These are the activations of a small neural network, seen along a few directions. Each row is one input.
In each table, some parts of the input vary, and every possible input appears once, in random order.
Descriptions start from the smaller parts, as in this example, which fits no table here: one of 2 separate values, together with either a single point or one of 9 places along a line or (one of 4 places along a line, together with one of 5 places around a ring).
Shared parts are said once, and a part with two or three values counts as separate values.
In the rows, 128 means zero.

Other details of the inputs vary at random and push rows far along two fixed directions, the same in every table; ignore that.

A family of inputs:
x1: [124 147 113 131 144 120 168 123 130 108 130 121 142]
x2: [136 137 111 125 131 135 171 118 147 116 132 134 115]
x3: [135 122  94 128 134 130 167 131 138 114 131 142 120]
x4: [130 123  95 126 136 128 168 132 141 126 131 133 117]
x5: [139 136 109 129 137 139 168 117 148 123 130 132 115]
x6: [132 129 151 147 109 106  48 123 114 117 120  93 114]
x7: [ 86 120 197  39 129 169  99 135  96 213 111 208 192]
x8: [137 135 112 134 139 147 165 119 152 119 138 136 114]
x9: [126 130 108 142 150 130 168 146 128 122 136 129 127]
x10: [135 137 113 138 141 142 171 140 124 115 134 128 129]
x11: [137 140 115 144 154 130 166 140 132 120 130 135 125]
x12: [123 128 152 139  94 101  50 123 104 115 126 101 122]
x13: [126 151 105 135 156 121 161 123 129 124 136 118 136]
x14: [127 134 112 134 151 128 167 126 132 111 127 114 146]
x15: [124 143 107 129 150 121 167 122 122 113 135 117 138]
x16: [123 120 142 149 104 105  53 130 112 115 126  84 113]
x17: [133 130 118 134 149 127 170 130 134 114 135 113 148]
x18: [136 132 106 136 138 147 164 121 150 124 143 134 118]
x19: [ 76 130 194  27 146 147  95 119  99 213 110 198 196]
x20: [120 122 141 145 103 102  51 129 107 120 129  88 113]
x21: [136 134 103 123 124 125 173 120 141 117 128 133 124]
x22: [140 137 104 125 137 129 168 119 146 125 125 130 117]
x23: [135 150 120 138 141 138 170 140 132 115 132 133 124]
x24: [141 103 141 145  79 119  54 120 118 112 128  98  94]
x25: [141 123 150 158  95 124  46 142 110 125 127 102 105]
x26: [143 111 140 149  84 120  47 120 125 125 128  99  94]
x27: [132 136 117 153 150 133 169 130 130 128 135 128 129]
x28: [127 130 156 140 103 103  52 124 113 113 121  97 116]
x29: [131 118 166 159  94 111  55 131 110 118 124 108 105]
x30: [136 137 109 145 153 131 165 141 130 125 135 133 129]
x31: [ 76 112 185  43 148 155  97 128 108 213 108 180 199]
x32: [130 127  97 125 134 128 171 126 142 127 131 124 118]
x33: [145 109 132 148  87 110  47 128 123 124 122 107  94]
x34: [125 139 109 130 151 124 166 123 126 111 130 116 140]
x35: [141 112 141 140  83 106  52 127 124 114 119 113  92]
x36: [ 86 118 205  35 144 152  97 126 112 212 111 191 203]
x37: [ 91 109 179  25 131 160  94 116 112 232 106 203 183]
x38: [134 130  97 129 128 127 167 131 142 112 131 148 123]
x39: [126 142 116 137 144 123 168 126 136 108 126 119 148]
x40: [128 136 122 149 137 130 176 129 127 115 134 134 133]
x41: [134 129 110 140 147 131 169 140 122 114 134 133 130]
x42: [104 131 150  84 159 146 136 124 125 176 117 158 179]
x43: [134 141 117 140 148 126 168 141 130 113 132 137 125]
x44: [136 134 100 128 135 125 165 131 146 113 129 146 115]
x45: [137 138 106 121 131 125 171 120 145 118 127 132 118]
x46: [140 108 139 141  75 107  53 127 119 113 121 114  99]
x47: [ 78 128 192  30 152 151  92 117 100 221 108 196 196]
x48: [ 85 114 204  52 145 162  97 124 101 223 108 204 186]
x49: [133 136 114 129 133 143 168 120 151 113 140 139 115]
x50: [137 141 123 139 156 126 166 128 144 119 132 114 143]
x51: [136 138 116 140 155 127 165 130 142 124 137 113 145]
x52: [140 102 142 153  80 126  50 121 122 105 136  99  90]
x53: [138 110 147 142  72 117  53 119 121 114 126 107  99]
x54: [131 145 117 138 158 127 163 125 141 117 124 117 141]
x55: [132 138 122 136 142 123 171 130 138 111 134 118 150]
x56: [127 132 115 136 152 126 168 136 140 121 138 109 144]
x57: [143 101 133 144  81 110  53 127 116 112 122 106  94]
x58: [129 128 119 146 144 134 175 129 123 118 134 128 131]
x59: [132 132 111 131 126 144 171 120 146 111 141 139 121]
x60: [133 137 114 142 140 127 170 140 126 111 133 138 132]
x61: [127 146 119 134 151 123 166 127 140 110 126 119 141]
x62: [146 111 138 146  88 110  49 126 125 119 118 109  90]
x63: [137 126 100 122 131 129 172 120 137 119 129 127 121]
x64: [126 125 105 133 136 146 168 126 148 122 144 130 116]
x65: [129 123  92 130 137 128 165 137 143 122 133 138 117]
x66: [127 108 152 167  95 113  57 137 109 122 130  95 103]
x67: [144 109 127 154  87 109  43 133 125 118 125 110  92]
x68: [145 111 133 152  89 109  44 132 127 113 120 113  88]
x69: [139 148 117 142 148 142 167 139 133 121 130 131 124]
x70: [129 126 102 128 134 138 171 124 144 126 136 126 117]
x71: [131 126 145 150 107 106  47 124 112 121 124  90 116]
x72: [128 138 110 140 143 141 169 146 129 123 137 124 126]
Description of these inputs: one of 6 places around a ring, together with either one of 3 separate values or one of 4 places along a line or one of 5 places along a line.
Changing only the place on the ring of 6 turns x50 into x56. The same change can be made to x11. Which row results?
> x9
Change only the choice among 3 separate values in x29. List by row number the other rows that result.
> x23, x43
Change only the place on the line of 4 in x55. List by row number the other rows that result.
> x1, x12, x39
Start at x65 and move only the place on the line of 5, one step at a time. The first step leads to x4. Which rows follow, in order?
> x32, x70, x64
Change only the place on the ring of 6 in x45. List by row number the other rows that result.
> x21, x22, x32, x37, x63

A family of inputs:
x73: [120 105 147 113 110 138  90 130 119 159 125 146 125]
x74: [125 140 129 136 155 137 157 131 130 129 133 130 139]
x75: [119 108 179 134  95 118  31 137  98 137 120 116 129]
x76: [121 117 170 129 101 112  27 120 110 139 121 104 129]
x77: [128 135 110 118 132 132 159 117 137 123 127 137 125]
x78: [124 138 118 133 152 129 167 140 123 125 129 137 140]
x79: [123 139 134 132 150 139 167 132 128 128 133 128 146]
x80: [137 125 129 130 109 116 104 119 132 119 124 119 109]
x81: [131 132 125 120 136 139 161 129 133 136 129 152 127]
x82: [124 143 122 123 150 130 172 120 135 123 133 120 152]
x83: [109 127 142  75 151 161 170 131 134 177 123 193 164]
x84: [147 147  82 175 140  99 169 131 137  74 136  87 110]
x85: [107 115 155  83 123 152 110 132 115 172 126 173 146]
x86: [127 127 134 138 121 110 107 126 120 114 126 106 133]
x87: [124 131 109 110 134 134 160 121 139 126 132 138 127]
x88: [133 122 119 120 136 145 156 134 135 138 130 151 131]
x89: [126 143 121 136 154 133 159 139 127 129 130 126 137]
x90: [111 119 157  88 123 152 111 126 114 171 120 174 145]
x91: [137 115 123 126 111 124 102 123 135 122 124 119 115]
x92: [148 152  84 175 144 103 165 129 141  80 137  78 109]
x93: [145 113 109 162  95 106  88 122 135  99 130  86  86]
x94: [147 122 119 158  95 107  85 125 139  95 127  96  93]
Changing only one part turns x94 into x83. The same change can be made to x77. Which row results?
> x90
What is each input in this table made of?
> one of 2 separate values, together with either one of 5 places around a ring or one of 6 places around a ring

A family of inputs:
x95: [106 127 174 111 114 120  73 132  98 161 121 146 140]
x96: [148 110 142 146  95 121  64 131 135 134 121 118  88]
x97: [118 136 130  91 167 147 186 122 145 148 138 149 167]
x98: [138 129 123 149 113 106  81 139 124 108 117  89 115]
x99: [138 125 150 151 119 128 112 126 121 107 129 105 122]
x100: [120 113 149  74 124 146 124 110 127 188 110 178 147]
x101: [124 108 134 133  82 123  66 133 119 109 129 117  98]
x102: [104 145 128  96 173 133 174 123 125 155 123 170 167]
x103: [149 127  93 157  99 111 127 118 134  74 140 103  89]
x104: [148 120  78 169 122 113 182 136 151  79 137 107  93]
x105: [100 138 152  65 166 153 169 122 139 169 114 174 186]
x106: [102 122 163 101 123 119  65 123 113 158 110 133 141]
x107: [134 132 106 183 121 112 127 122 130  96 141  77 102]
x108: [117 124 176 106 119 127  65 125 116 147 117 145 157]
x109: [125 144 121 120 150 133 174 146 120 137 128 148 149]
x110: [114 126 147  67 124 156 118 107 121 180 119 182 146]
x111: [125 116 158 150 109 115  65 125 101 123 124 102 109]
x112: [126 128 136 143 126 136 133 122 136 123 134 109 138]
x113: [132 150  76 148 173 119 219 124 150 101 150 108 123]
x114: [119 110 166 109 121 137  76 135  94 156 116 135 143]
x115: [142 146  70 154 153 147 217 137 158  94 150 135 106]
x116: [111 131 126  74 165 146 170 134 126 170 130 156 172]
x117: [135 123 142 142 107 107  54 139 108 120 116 109 126]
x118: [149 128  69 165 159 136 217 138 162 102 145 139 108]
x119: [141 127 142 135  90 132  62 128 129 125 128 115  86]
x120: [111 134 115 103 161 153 190 131 128 160 130 147 167]
x121: [152 149 121 182 114 108 140 135 133  79 140  91 106]
x122: [154 117  98 159  95 100 135 122 141  85 128  97  91]
What is each input in this table made of?
> either (one of 2 separate values, together with one of 5 places around a ring) or (one of 3 separate values, together with one of 6 places around a ring)
Change only the place on the ring of 6 in x111. List by row number the other rows that result.
> x95, x102, x106, x107, x113
Change only the choice among 3 separate values in x105. List by row number the other rows that result.
> x98, x106
Which other rows belong to the same alternative as x122? List them by row number.
> x96, x100, x101, x103, x104, x110, x115, x118, x119

A family of inputs:
x123: [111 148 124  94 155 136 166 113 131 139 128 134 165]
x124: [147 147  91 165 152 105 152 120 147  97 131  86 110]
x125: [117 120 170  78 117 148  90 115 133 181 115 165 140]
x126: [100 121 189  85 118 149  88 130  90 177 120 167 164]
x127: [142 150 111 154 139 106 136 120 145 103 128  87 117]
x128: [117 109 141  87 115 138 100 135 124 168 117 182 135]
x129: [125 146 100  98 150 150 230 113 141 131 133 168 141]
x130: [104 103 172  72  99 141  94 113 116 162 117 170 149]
x131: [134 115 135 144 138 142 129 143 131 142 129 119 133]
x132: [105 122 179  90 134 144  79 145  97 180 112 182 156]
x133: [132 122 101 122 142 113 148 144 128 125 122 130 138]
x134: [129 132 120 103 151 150 166 114 149 156 125 160 130]
x135: [103 124 160  72 136 123  77 130 103 176 106 170 161]
x136: [154 108  95 170  92 122 103 129 144  89 141  82  77]
x137: [105 128 189  86 127 142  81 146  99 177 113 180 159]
x138: [122 140 123 135 158 146 202 127 140 111 145 130 151]
x139: [123 140 137 124 168 151 164 131 133 155 128 150 146]
x140: [123 152 115 139 156 139 202 137 125 120 139 138 131]
x141: [ 99 114 167  98 132 155  89 137 110 182 129 157 155]
x142: [155 137  90 202 130 110 150 155 132  76 139 100  92]
x143: [154 128 129 194 105 101 108 144 124  64 134  90 101]
x144: [121 147 131  99 159 132 165 113 138 146 120 135 166]
x145: [132 115 125 158  99  99  44 126 119 111 132  75 103]
x146: [129 135 104 114 143 146 206 111 159 110 140 138 136]
x147: [155 138  83 161 126 117 156 132 145  87 130 126  86]
x148: [111 105 176  67 100 138  84 124 119 163 110 183 155]
x149: [134 150  98 101 153 145 226 124 148 124 127 176 143]
x150: [131 106 123 136  90 122  84 125 121 129 130 127  94]
x151: [126 134 130 123 144 117 150 112 145 120 123 110 154]
x152: [140 111 131 154  78 111  49 120 115 110 127 106  74]
x153: [115 147 118 120 176 158 196 132 132 144 139 151 148]
x154: [134 127 139 155  85  93  51 119 104  96 121  77 106]
x155: [101 106 148  74 132 138  89 128 115 177 121 140 164]
x156: [132 115 137 140 117 106  62 124 127 137 123  98 123]
x157: [128 117 124 106 135 146 142 121 147 162 126 157 131]
x158: [130 107 130 132  93 130  67 123 131 133 133 119  99]
x159: [163 148  80 175 118 109 168 134 152  68 134 110  78]
x160: [120 152 125 118 166 157 203 127 131 134 141 147 158]
x161: [120 160  98 118 165 127 196 119 144 119 135 118 142]
x162: [137 142 133 169 122 126 111 136 126 101 142  93 105]
x163: [110 150 100 100 179 137 195 117 137 141 132 139 154]
x164: [147 117 106 157 127 106 111 130 139 110 129  79 114]
x165: [ 97 132 159  77 128 125 101 120 104 169 115 151 157]
x166: [156 130 130 197 118 113 126 128 142  75 140  74 106]
x167: [156 113  97 155 117 130 141 128 155 111 133 105  97]
x168: [119 148 105 102 169 122 220 127 142 116 123 153 169]
x169: [129 107 141 150 111 136  80 144 115 129 135 101 118]
x170: [106 135 158  78 133 120  98 132 112 162 108 162 160]
x171: [143 142  90 178 129  99 158 116 149  57 142  60 112]
x172: [144 111 152 183  99 115  42 140 121 121 130  88  99]
x173: [135 124 140 176 104 115  70 137 103 107 133  96  92]
x174: [135 100 142 174  87 116  55 148 100 111 131  89  95]
x175: [122 102 160 123 111 133  70 158 102 152 117 145 137]
x176: [122 151  99  96 161 157 225 116 156 137 138 161 137]
x177: [113 136  94 112 161 125 193 125 128 140 132 140 147]
x178: [ 93 114 172  73 118 123  91 115 104 162 113 148 172]
x179: [137 123 130 121 124 137 153 111 155 121 128 131 131]
x180: [127 124 184 126 115 138  67 127 112 153 121 128 143]
x181: [131 144 123 124 131 109 131 128 122 113 118 127 142]
x182: [126 149 100  95 157 159 227 111 154 132 138 159 146]
x183: [135 148 106 102 161 156 227 110 161 137 130 160 147]
x184: [144 139  79 162 142  98 158 140 137  92 131 108 114]
x185: [113 131 183 101 138 149  97 131 118 177 121 154 155]
x186: [ 95 108 195  86 116 145  89 130  95 170 121 165 169]
x187: [137 136  89 180 144 126 187 143 129  98 146 111 107]
x188: [146 146  83 156 125 123 191 121 146  87 140 118  89]
x189: [131 122 130 156  97  92  47 122 104 107 124  83  97]
x190: [127 114 142 122  97 133  58 117 125 138 127 125 101]
x191: [145 111  90 151 107 125 147 131 135 104 136 113  90]
x192: [145 119  86 172 114  96 124 134 124  85 134  72  96]
x193: [136 128 163 147 102 120  68 143 103 117 122 126 124]
x194: [152 100 116 154  82 111  70 143 128 104 123 113  85]
What is each input in this table made of?
> one of 3 separate values, together with one of 4 places along a line, together with one of 6 places along a line
Changing only the place on the line of 6 turns x141 into x138. The same change can be made to x128. Which row results?
> x148
Changing only the place on the line of 6 turns x181 into x170. The same change can be made to x160. Which row results?
> x162
Change only the place on the line of 4 in x148. List by row number the other rows that result.
> x130, x146, x179
Start at x151 and move only the place on the line of 6, one step at a time. The first step leads to x144. Which rows follow, in order?
> x127, x124, x156, x164
Change only the place on the line of 4 in x172. List by row number the other rows that result.
> x141, x142, x187
Change only the choice among 3 separate values in x141. List by row number the other rows that result.
> x145, x158
